These are the activations of a small neural network, seen along a few directions. Each row is one input.
Each table varies a few parts of the input and shows all the possible inputs, shuffled.
A made-up example of a description, with smaller parts first: line(4) and (point or (values(2) and ring(5)) or ring(11)).
Shared parts are said once, and a part with two or three values counts as separate values.

A family of inputs:
row 1: -1.421 -2.860 -1.889  0.595 -3.772 -1.133  4.146 -0.060 -2.501 -7.329  1.495 -4.019 -3.837
row 2: -0.419  3.098 -1.978  2.062  0.884  0.597  1.243 -0.010  1.527  3.976  2.197  0.869 -2.179
row 3:  0.234 -3.622 -2.311 -2.705 -3.002  0.613  3.059 -2.767 -5.621 -8.297  0.437 -4.682 -0.738
row 4:  3.691  1.560  2.599 -0.683  2.245  2.526 -0.670  2.635  3.320  6.762  0.447 -0.683  1.280
row 5:  2.184  1.506  3.580 -1.887  2.066  1.280 -2.893  1.097  0.418  4.629  0.281  0.932  3.866
row 6:  1.859  2.451  2.979 -0.709  2.751  1.424 -1.343  3.501  3.087  5.179  0.720 -1.012  1.678
row 7: -3.367 -3.128 -4.556  2.223 -4.506 -2.706  1.237 -0.074  2.507 -7.100 -3.022 -0.057 -2.496
row 8: -4.401 -3.431 -3.100  1.616 -2.078 -0.838  1.871 -1.158 -1.166 -6.423  1.133 -1.104 -5.577
row 9:  0.468  1.953 -1.584  0.844  0.669  0.798 -0.388 -2.719 -0.950  3.234  1.792  3.002  0.440
row 10: -0.175 -4.212 -1.265 -0.607 -3.051 -1.045  3.028 -2.802 -4.683 -8.216  0.634 -1.829 -1.305
row 11:  2.997  3.025 -0.484  1.122  1.429  0.989 -0.424  0.216  2.027  4.258  2.025  0.903 -1.015
row 12: -3.177 -4.943 -2.415  0.409 -1.437 -0.704  0.828 -3.939 -3.452 -7.252  0.227  1.152 -2.921
row 13:  3.736  1.522  2.562 -0.395  0.781  2.874 -2.238 -2.635  0.289  4.569  0.710  1.804  2.427
row 14: -0.805 -2.338 -2.787 -1.423 -3.722  0.401  4.185 -0.029 -3.381 -7.511  1.398 -6.835 -3.186
row 15: -0.052  2.304  3.049  0.475  2.928  0.717 -0.897  4.920  1.026  4.749 -0.108 -0.944  1.474
row 16:  4.152  0.551  3.053 -1.881  1.498  2.525 -2.319  0.123  0.652  6.243  0.066  1.297  3.427
row 17: -1.825  3.040  2.038 -0.213  3.626 -0.339  0.119  4.734  1.534  3.448  0.711 -0.942  1.458
row 18: -3.382  2.175  2.034  0.207  3.379 -1.751  0.381  4.557  0.757  3.412  0.796 -1.283  0.719
row 19: -1.572  2.200  2.661 -1.435  3.154 -0.623 -1.476  2.554 -1.098  2.793  0.202  1.006  3.672
row 20:  3.864  1.688 -0.155 -0.068  0.978  1.224 -2.074 -2.447 -0.480  3.611  1.675  2.995  1.392
row 21:  2.990  2.781  2.184  0.781  1.297  2.712 -0.625  0.035  2.810  5.189  1.112 -0.258  0.080
row 22:  0.189  1.414  3.711 -0.785  2.353  0.503 -2.522  2.689 -1.656  4.129 -0.625  1.001  3.612
row 23: -2.171 -4.574 -3.622  1.079 -3.803 -2.654  0.212 -2.752  0.322 -8.056 -3.945  1.993  0.069
row 24: -2.700 -3.010 -3.270 -0.003 -5.723 -2.935  1.248 -0.534  3.754 -7.436 -6.618  1.004 -3.598
row 25:  2.394  1.496 -0.468  1.090  1.336  0.293 -2.248 -3.598 -0.533  3.141  1.619  2.008  0.822
row 26: -1.486 -4.691 -2.406 -0.992 -4.850 -2.808  0.324 -3.092  1.500 -8.370 -7.570  3.082 -0.931
row 27:  1.439  2.761 -0.927  2.257  1.698  0.048 -0.594 -0.903  1.939  3.864  2.017 -0.084 -1.634
row 28: -3.245  1.283  2.766 -0.975  2.873 -1.987 -1.170  2.460 -1.951  2.801  0.194  0.682  3.001
The inputs of row 10 and row 1 match in every part but one. If row 23 is changed in the same way as row 10 into row 1, which row does it become? -> row 7
What is each input in this table made of? -> values(2) and (line(5) or line(9))
Which other rows does row 25 become when the values(2) part takes its other values? List them by row number. -> row 27

A family of inputs:
row 29:  0.405  1.144  1.572 -0.328  1.866 -0.104 -2.493  1.020  1.058  3.297 -1.082  2.159  2.916
row 30: -2.978 -2.278 -1.591  0.010 -2.353 -2.776  2.398 -0.192 -1.686 -7.135 -1.344 -1.815 -1.781
row 31:  1.605  1.127  0.911  0.261  0.823  1.041  0.194  1.025 -0.161  1.900  1.962 -1.629  0.826
row 32: -1.449 -4.346 -3.254  1.414 -4.617 -1.682  0.771 -3.025  0.014 -7.875 -2.635  0.770 -3.353
row 33:  1.380  1.004  1.874 -0.819  1.273  0.214 -2.270  0.897  1.585  3.238 -1.554  1.480  2.806
row 34:  1.888  1.657  0.792  0.070  1.537  0.691 -0.595  0.693  1.707  3.444  0.557  0.555  0.199
row 35: -1.456 -4.279 -3.639  0.126 -3.568 -0.882  1.443 -4.038 -0.608 -7.725 -1.678  0.190 -2.236
row 36:  0.339  2.014  1.340  0.560  1.387  0.249 -1.429  0.491  1.791  4.457 -0.585  2.772  1.352
row 37:  0.619  1.103  0.564  0.771  1.372  0.527  0.007  1.116 -0.676  2.153  2.409 -1.104  0.900
row 38: -0.003  0.346  1.786 -0.664  1.819  1.012  0.056  0.688 -2.234  1.743  2.202 -0.938  0.484
row 39: -4.181 -2.807 -2.109 -0.214 -2.485 -1.682  2.631  2.037 -0.224 -6.276 -1.798 -2.420 -2.531
row 40: -0.096  2.137  0.376  0.226  1.680  0.631 -0.623  0.478 -0.024  3.058  1.620 -0.406  0.159
row 41:  0.917  2.098  0.684 -0.210  1.153  1.106 -0.397  0.376  0.463  2.877  1.093 -0.980  0.097
row 42: -0.205 -2.876 -3.525 -0.645 -3.999 -0.722  2.107 -3.353 -2.841 -6.644 -0.911 -0.398 -1.780
row 43:  1.302  1.882  1.604  0.130  0.844  0.593 -1.218  0.370  2.285  4.399 -1.100  2.098  1.269
row 44:  1.013  0.350  2.129 -1.156  1.232  1.522  0.241  0.617 -1.691  1.493  1.746 -1.504  0.414
row 45:  0.900  1.724  0.486  0.467  2.036  0.262 -0.825  0.801  1.241  3.597  1.100  1.169  0.260
What is each input in this table made of? -> line(5) or (values(2) and line(6))
What sort of input is row 35? -> line(5)

A family of inputs:
row 46:  1.924  3.192  2.893  0.040  3.398  1.068 -3.043  1.682  2.658  7.667 -0.016  2.462  3.071
row 47: -1.401 -0.686  0.038 -0.332 -0.226 -0.271  1.262  0.903 -1.440 -2.098  0.731 -2.125 -0.745
row 48:  1.424  3.876  3.564 -0.640  4.073  1.616 -0.850  3.238 -0.222  7.270  2.858 -1.112  2.320
row 49:  1.414  0.024 -0.686  0.549 -0.764  0.398 -0.887 -1.840  1.537  0.808 -0.924  2.011 -0.085
row 50: -0.731 -0.626 -0.770  0.690 -1.026 -1.087 -0.363 -0.038  1.696 -1.113 -1.984  1.458 -0.398
row 51: -0.506 -1.285 -0.445 -0.351 -1.190 -0.997 -0.475 -0.602  0.660 -1.961 -2.436  1.320  0.418
row 52: -0.450 -0.792 -0.019 -0.579 -0.175  0.337  1.021  0.112 -2.141 -1.617  1.196 -1.674 -0.269
row 53:  1.097 -0.313 -0.514  0.363 -0.574  0.101 -0.925 -1.979  0.973  0.311 -1.003  2.174  0.032
row 54: -1.273 -0.392 -0.263  0.241 -0.127 -0.367  1.426  1.292 -0.863 -1.590  1.015 -2.086 -1.136
row 55: -0.907 -0.884 -0.510  0.127 -1.085 -1.013 -0.491 -0.404  1.057 -1.581 -2.284  1.310 -0.045
row 56: -0.987 -1.091  0.075 -0.772 -0.335 -0.234  1.233  0.709 -1.792 -2.526  0.506 -2.038 -0.206
row 57:  0.594  0.074 -0.036 -0.177  0.319  0.777  0.820 -0.550 -1.752 -0.261  2.126 -1.496 -0.712
row 58: -0.774 -0.047 -1.119  0.724 -0.759 -0.857 -0.274 -0.106  2.064 -0.472 -1.745  1.486 -0.686
row 59:  0.243 -0.114 -0.171 -0.304  0.062  0.393  0.840 -0.281 -1.957 -0.876  1.729 -1.642 -0.146
row 60:  0.982  0.423 -0.287  0.033  0.174  1.033  0.832 -0.389 -1.226  0.282  2.171 -1.719 -0.827
row 61: -1.317  0.172 -0.624  0.279  0.115 -0.191  1.517  1.226 -0.435 -0.887  1.270 -2.095 -1.497
row 62:  0.679 -0.453 -0.638  0.219 -0.813 -0.273 -0.889 -1.717  0.704 -0.314 -1.365  1.929  0.524
row 63: -0.010 -1.078 -0.488 -0.109 -1.065 -0.433 -0.753 -1.254  0.477 -1.042 -1.845  1.840  0.386
What is each input in this table made of? -> values(2) and (point or line(8))
The inputs of row 61 and row 58 match in every part but the values(2) part. If row 47 is changed in the same way as row 61 into row 58, which row does it become? -> row 55

A family of inputs:
row 64: -1.460 -3.408 -2.660  0.674 -4.470 -2.883 -1.094 -2.369  4.116 -5.560 -7.345  4.681 -0.859
row 65:  3.051 -2.376 -3.564  0.146 -3.331  1.666  1.331 -7.441 -3.919 -4.469  2.313  0.241 -2.537
row 66:  2.587  3.149  2.815 -1.071  3.664  3.416  1.339  2.460 -3.420  5.351  6.720 -5.242  0.587
row 67:  0.470  2.998  2.139  0.433  1.936 -1.109 -4.060  2.100  5.781  6.815 -4.574  5.510  3.818
row 68: -6.255 -3.201 -2.000  1.002 -2.842 -4.124  1.674  3.199  2.328 -7.537 -4.705 -0.736 -2.366
row 69:  6.357  3.178  1.863  0.128  2.745  3.896 -1.650 -3.109 -1.554  7.592  5.067  0.885  1.649
row 70: -0.195 -2.283 -2.572 -0.749 -1.985  0.832  4.070 -2.015 -5.732 -6.638  4.333 -5.756 -2.905
row 71:  2.199 -3.576 -3.515  0.485 -4.235  0.111 -1.368 -7.227  1.011 -4.275 -3.419  4.937 -1.054
row 72: -4.662 -2.943 -1.208 -0.530 -1.665 -2.028  3.965  2.587 -3.960 -8.016  1.006 -5.318 -2.367
row 73:  4.980  2.522  1.632  0.524  2.258  2.017 -4.715 -2.961  2.895  8.019 -0.391  5.636  3.449
row 74: -4.539  3.064  2.949  0.194  3.575 -2.278 -0.867  7.916  4.176  4.696 -2.351  0.088  1.613
row 75: -2.533  2.877  4.122 -1.237  4.349  0.484  1.377  6.862 -1.723  4.023  3.345 -4.927  0.972
What is each input in this table made of? -> values(2) and ring(6)
The inputs of row 74 and row 67 match in every part but the ring(6) part. If row 68 is changed in the same way as row 74 into row 67, which row does it become? -> row 64

A family of inputs:
row 76:  3.303 -0.566  1.335 -1.390  0.964  2.178 -0.982 -3.226 -4.408  1.094  2.861  0.034  2.249
row 77: -0.029 -1.395  0.196 -1.439 -0.633  1.044  2.554  0.035 -4.304 -3.480  2.660 -4.624 -1.123
row 78:  0.627  0.529  2.728 -1.923  2.104  1.538  1.150  1.085 -5.092  1.023  3.905 -3.513  1.478
row 79: -1.433 -1.573 -3.400  0.801 -2.480  0.257  4.023 -1.209 -2.632 -5.478  3.055 -4.280 -4.940
row 80: -4.314 -1.446 -2.782  1.109 -1.917 -2.005  3.337  2.295 -0.408 -5.807  0.285 -3.707 -3.732
row 81:  4.886  3.532  0.629  1.279  1.621  2.180 -3.292 -2.810  3.408  7.996  0.485  4.390  1.660
row 82: -0.656 -2.314 -0.349 -0.270 -2.270 -1.653 -1.285 -0.623  2.253 -2.822 -4.903  3.037  0.936
row 83:  5.260  3.600  0.806  1.202  2.793  3.557 -1.419 -2.145  0.104  7.596  5.082  0.527  0.281
row 84: -1.996 -2.320 -3.572  2.077 -3.671 -2.526  0.411 -1.696  3.505 -4.833 -4.319  2.967 -2.928
row 85: -1.465  3.883  2.437  0.828  3.717 -0.589 -1.709  5.248  4.933  7.187 -0.941  1.127  1.100
row 86: -2.415  0.722  3.093 -1.810  2.540 -0.664  0.665  4.649 -2.593  0.666  0.901 -2.932  2.594
row 87:  2.543 -2.443 -1.086 -1.028 -1.688  1.607  0.638 -4.201 -3.612 -3.388  1.691 -1.030 -0.283
row 88: -4.977 -1.824 -2.628  1.879 -2.326 -3.430  1.612  1.838  2.560 -5.455 -3.019 -0.226 -3.312
row 89: -0.406  4.624  2.581  0.434  4.364  0.618  0.203  5.794  1.678  7.132  3.021 -2.467  0.686
row 90: -0.117 -0.457  1.815 -1.069  0.307 -0.780 -2.974  0.290  1.649  1.517 -4.167  4.087  3.440
row 91:  2.615  4.647  2.203  0.447  3.913  2.878  0.697  2.227 -0.722  7.486  6.174 -3.000 -0.399
row 92:  0.710 -2.431 -4.689  1.451 -4.131 -0.742  0.570 -5.708  1.046 -5.157 -2.019  2.759 -3.149
row 93:  3.220 -0.584  1.018 -1.352 -0.222  0.760 -2.967 -3.975 -1.164  1.528 -1.505  3.981  3.614
row 94: -3.884 -1.677  0.661 -0.430 -0.762 -2.610  0.203  3.206  1.303 -3.502 -3.574 -0.340  0.456
row 95:  0.917 -2.489 -4.509  1.155 -3.329  0.802  2.340 -5.233 -1.861 -5.365  2.165 -0.845 -4.117
row 96: -3.079 -1.207  0.711 -1.147 -0.173 -1.270  2.044  3.659 -1.881 -3.774 -0.151 -3.983  0.134
row 97:  2.457 -2.447 -1.393 -0.867 -2.705  0.133 -1.298 -4.955 -0.541 -2.996 -2.566  2.897  0.921
row 98:  1.661  3.470  1.356  1.410  2.070  0.472 -3.199  1.265  6.141  8.115 -2.220  4.482  1.602
row 99: -3.429  0.166  2.837 -1.348  1.912 -1.755 -1.321  4.190  0.638  0.716 -2.901  0.659  2.834
The inputs of row 81 and row 93 match in every part but one. If row 85 is changed in the same way as row 81 into row 93, which row does it become? -> row 99
What is each input in this table made of? -> line(4) and ring(6)
Start at row 87 and move only the ring(6) part, one step at a time. The first step leads to row 77. Which rows follow, in order? -> row 96, row 94, row 82, row 97
Which other rows does row 92 become when the ring(6) part takes its other values? List them by row number. -> row 79, row 80, row 84, row 88, row 95
